Each row below holds a small network's activations on one input, seen along a few directions.
In each table, some parts of the input vary, and every possible input appears once, in random order.
Descriptions start from the smaller parts, as in this example, which fits no table here: line(4) and (point or ring(11) or (values(3) and ring(8))).
Shared parts are said once, and a part with two or three values counts as separate values.

A family of inputs:
R1: 3.40	5.88	0.02	3.47	0.22	-0.25	-2.09	1.25	-3.29	-2.63	2.74	0.03	-0.76	-0.23	2.73	-0.56
R2: 2.41	3.45	-1.51	-3.04	-5.96	0.81	0.41	-2.25	-2.06	6.05	-2.55	5.35	0.83	-0.95	-1.42	0.77
R3: -9.50	-5.48	-1.48	-4.01	2.73	-1.69	5.02	3.57	4.18	-5.16	3.58	-1.36	0.94	-1.45	-0.40	-0.22
R4: 3.21	-0.07	0.11	4.76	1.21	0.81	-3.79	1.44	2.19	-3.45	-1.15	-2.86	-2.29	3.32	2.03	2.52
R5: -4.71	-5.53	0.20	-4.92	2.90	-3.36	2.50	-0.46	-3.52	-7.23	3.21	-4.91	3.30	-3.61	-1.51	-1.48
R6: -0.28	-2.01	-1.29	3.72	1.63	1.08	-2.14	-4.99	1.65	5.25	-7.32	1.39	-0.81	2.07	-0.96	4.62
R7: 0.17	4.55	-1.32	2.21	-1.76	-0.34	-0.78	-5.20	-2.39	5.99	-3.28	3.66	-0.13	-2.53	0.62	0.75
R8: 5.92	4.33	-0.75	-1.97	-3.68	1.21	-0.91	4.55	-2.87	-2.72	2.91	1.66	-1.08	1.03	0.70	-0.53
R9: 2.73	-0.67	0.69	1.60	0.05	1.72	0.85	-3.50	2.54	9.02	-2.12	1.98	0.07	-0.27	-1.45	0.81
R10: -9.04	-5.95	2.68	-5.10	2.74	-1.73	2.12	2.30	0.85	-4.71	2.26	-2.52	1.28	1.96	0.09	-6.45
R11: 5.68	1.51	2.65	3.27	-0.08	1.75	-1.21	3.30	2.74	-0.40	1.72	-2.41	-1.35	0.66	-0.43	-0.22
What do these inputs look like to the network?
> values(3) or (values(2) and line(4))
Which other rows does R7 become when the values(2) part takes its other values? List them by row number.
> R1

A family of inputs:
R12: 0.12	-0.41	0.68	0.01	0.84	-0.96	-0.57	-0.88	-2.05	-2.88	0.52	-1.72	0.86	-0.85	0.13	-0.57
R13: -1.03	-1.44	1.11	-1.72	0.24	0.80	1.14	0.40	0.76	0.73	0.24	0.33	0.62	0.18	-1.11	-0.74
R14: 0.84	2.11	-0.36	-0.88	-0.48	-0.23	0.21	3.00	-1.51	-2.98	3.01	-0.06	-0.14	-0.46	0.90	-0.72
R15: 1.67	0.77	0.99	-1.07	-1.76	0.38	0.23	3.44	0.81	-2.41	2.25	-0.75	-0.34	0.33	-0.40	-1.09
R16: -3.27	-2.53	-1.13	-0.12	1.33	-0.51	0.55	-1.41	0.97	1.03	-2.27	0.87	-0.62	0.16	-0.37	0.52
R17: -1.58	-1.44	0.51	0.13	0.89	0.24	0.31	-0.18	1.47	0.88	-0.26	-0.05	0.82	1.28	-0.27	0.54
R18: -2.31	-2.89	-0.61	-0.24	0.73	-0.77	0.85	-1.02	1.62	2.17	-1.38	0.69	0.32	1.13	-0.41	-0.18
R19: -1.73	-2.85	0.01	-2.01	0.12	-0.09	1.75	-0.43	0.97	1.93	-0.87	0.99	0.17	0.02	-1.29	-1.41
R20: -0.59	-0.63	0.86	1.99	2.09	-0.19	-0.45	-0.16	0.27	-2.17	0.00	-1.89	-0.48	-0.62	0.14	-0.06
R21: -3.11	-1.07	-1.25	-2.12	-0.46	-1.29	2.16	-1.13	-0.01	1.61	-0.04	1.09	0.86	-1.54	-0.57	-0.98
R22: -0.32	0.56	0.53	-0.53	1.18	-0.86	0.44	0.33	-1.52	-1.22	2.55	-1.80	0.19	-1.94	0.86	-1.57
R23: 7.75	7.75	0.19	4.81	-3.67	2.70	-4.09	-2.46	-1.69	7.49	-4.02	4.37	-2.47	1.46	1.19	1.00
R24: 1.52	0.63	0.33	1.06	-0.49	0.25	-0.28	2.79	1.47	-2.69	1.81	-0.39	-0.21	1.65	0.47	-0.08
R25: -1.95	-0.69	-0.08	-1.50	-0.29	-0.26	0.23	-1.39	-0.90	-1.12	-0.58	0.14	1.41	-0.24	-0.39	0.70
R26: -2.93	-2.31	-1.62	-2.28	-0.53	-1.15	0.63	-2.02	-0.56	0.42	-1.46	0.33	0.44	-0.33	0.10	0.07
R27: 0.74	-1.11	1.75	-0.42	1.17	-0.05	0.25	1.02	-0.13	-0.73	1.39	-2.07	0.09	-0.48	-0.73	-2.02
R28: -2.34	0.23	-0.29	-2.08	-0.09	-0.17	1.31	-0.20	-0.36	0.46	1.38	0.27	0.83	-1.28	0.37	-0.17
R29: 9.07	5.23	-1.70	5.04	-3.00	1.98	-2.52	-4.19	-0.79	8.71	-4.80	3.87	-1.20	-0.45	-1.24	4.94
R30: 0.43	1.12	-0.48	0.88	0.04	0.28	-0.89	2.80	0.82	-3.62	1.10	-1.43	-1.34	0.73	1.45	1.01
R31: 0.34	-1.21	1.13	1.75	2.13	-0.34	-0.43	0.35	0.49	-0.81	0.92	-2.16	0.26	0.79	0.11	-0.80
R32: 1.24	1.08	-0.70	-1.05	-0.95	-0.20	-1.12	2.03	-1.48	-4.45	1.67	-0.75	-0.19	0.50	1.40	0.43
R33: -2.56	-0.90	0.14	0.32	0.94	0.41	0.27	-0.69	1.36	-0.37	-1.15	0.13	0.13	-0.04	-0.35	1.21
What do these inputs look like to the network?
> values(2) or (line(4) and ring(5))
Which other rows does R13 become when the ring(5) part takes its other values? List them by row number.
> R17, R25, R28, R33
List by row number the other inputs of the same sort as R29.
> R23

A family of inputs:
R34: -5.89	-2.62	-1.39	-4.41	-2.11	-1.94	3.43	4.05	3.52	-0.34	2.20	1.11	0.78	1.96	-1.44	-2.37
R35: 4.90	4.21	2.59	5.14	-0.37	1.06	-2.12	1.17	1.72	1.69	-0.49	-0.48	-0.53	0.83	-1.26	2.67
R36: -5.62	-5.85	0.70	-1.00	2.69	-2.70	-0.22	-3.75	-0.55	-3.38	-1.08	-3.35	3.73	0.72	0.24	-0.49
R37: 4.23	9.06	-2.76	-0.83	-3.19	0.06	-1.63	-1.19	-7.56	-0.03	-0.25	3.20	1.49	-1.74	1.39	2.18
R38: 0.72	0.22	3.92	-4.48	-0.89	1.25	1.84	4.57	-0.33	-4.30	5.32	-1.32	0.86	-1.89	-0.03	-4.45
R39: -6.27	-4.99	-2.01	-2.07	3.74	-0.09	1.15	-0.09	2.84	-2.71	-0.71	0.52	1.13	2.64	1.23	3.44
R40: -1.17	-2.20	1.60	1.68	1.38	-2.09	-1.91	-1.37	-1.87	-8.90	0.74	-5.20	0.69	0.43	1.26	-0.26
R41: 0.44	-1.24	0.44	1.59	-0.52	1.10	0.63	-3.05	4.27	5.19	-4.07	2.48	-0.24	-1.26	-1.55	2.39
R42: 5.78	4.57	0.51	3.49	0.23	1.30	-4.32	0.95	-2.39	2.64	-0.70	1.46	-1.56	3.47	0.94	-2.26
R43: -4.33	-3.24	2.89	-6.51	-0.26	0.67	4.38	1.06	-0.02	0.36	4.22	-0.42	2.21	-0.54	-2.41	-4.43
R44: 0.44	0.04	-0.15	1.23	4.07	-2.49	1.34	0.81	-2.32	-4.89	3.99	-4.16	-0.59	-4.40	-0.44	-2.20
R45: 3.79	-2.77	-2.19	-1.22	-1.94	1.37	-0.18	-2.28	2.96	5.85	-4.12	0.92	-0.92	-0.58	-2.50	2.41
R46: 9.05	1.46	0.13	1.62	-2.68	1.52	-1.95	1.92	0.60	2.38	-0.15	-0.89	-0.81	1.54	-0.71	2.65
R47: -1.54	3.83	-3.86	-2.91	-4.10	-1.25	-0.41	-4.65	-6.65	4.01	-3.25	5.45	0.16	-3.88	-1.05	2.27
R48: -1.57	1.10	-0.08	3.08	0.83	2.03	-0.83	-3.61	2.44	6.51	-4.00	0.43	-1.47	-0.26	0.78	0.31
R49: -2.24	-1.55	-1.39	1.08	1.98	1.63	-0.52	2.79	1.70	-8.43	1.09	-1.07	-2.09	3.07	2.48	3.82
R50: 4.16	4.67	2.29	4.84	0.51	1.36	-3.75	-0.19	0.35	3.44	0.70	-0.71	-2.19	0.99	2.59	0.85
R51: -0.54	-0.12	-0.65	-1.25	-3.65	-0.42	1.77	6.94	3.68	-5.73	3.89	1.05	-0.48	1.56	1.85	-2.23
R52: -4.57	-4.53	-0.53	-0.82	4.30	-2.54	3.40	-1.32	-1.62	0.35	2.05	-2.31	2.38	-4.09	-1.03	-1.94
R53: 0.23	-0.08	-0.06	1.76	-0.02	0.19	-0.10	-2.73	-0.79	6.29	-5.39	3.29	-2.55	1.41	-0.35	-2.33
The inputs of R36 and R40 match in every part but one. If R47 is changed in the same way as R36 into R40, which row does it become?
> R37
What do these inputs look like to the network?
> values(2) and (point or line(4) or ring(5))
Start at R39 and move only the ring(5) part, one step at a time. The first step leads to R36. Which rows follow, in order?
> R52, R43, R34
Which other rows does R38 become when the values(2) part takes its other values? List them by row number.
> R43
Start at R45 and move only the line(4) part, one step at a time. The first step leads to R41. Which rows follow, in order?
> R48, R53
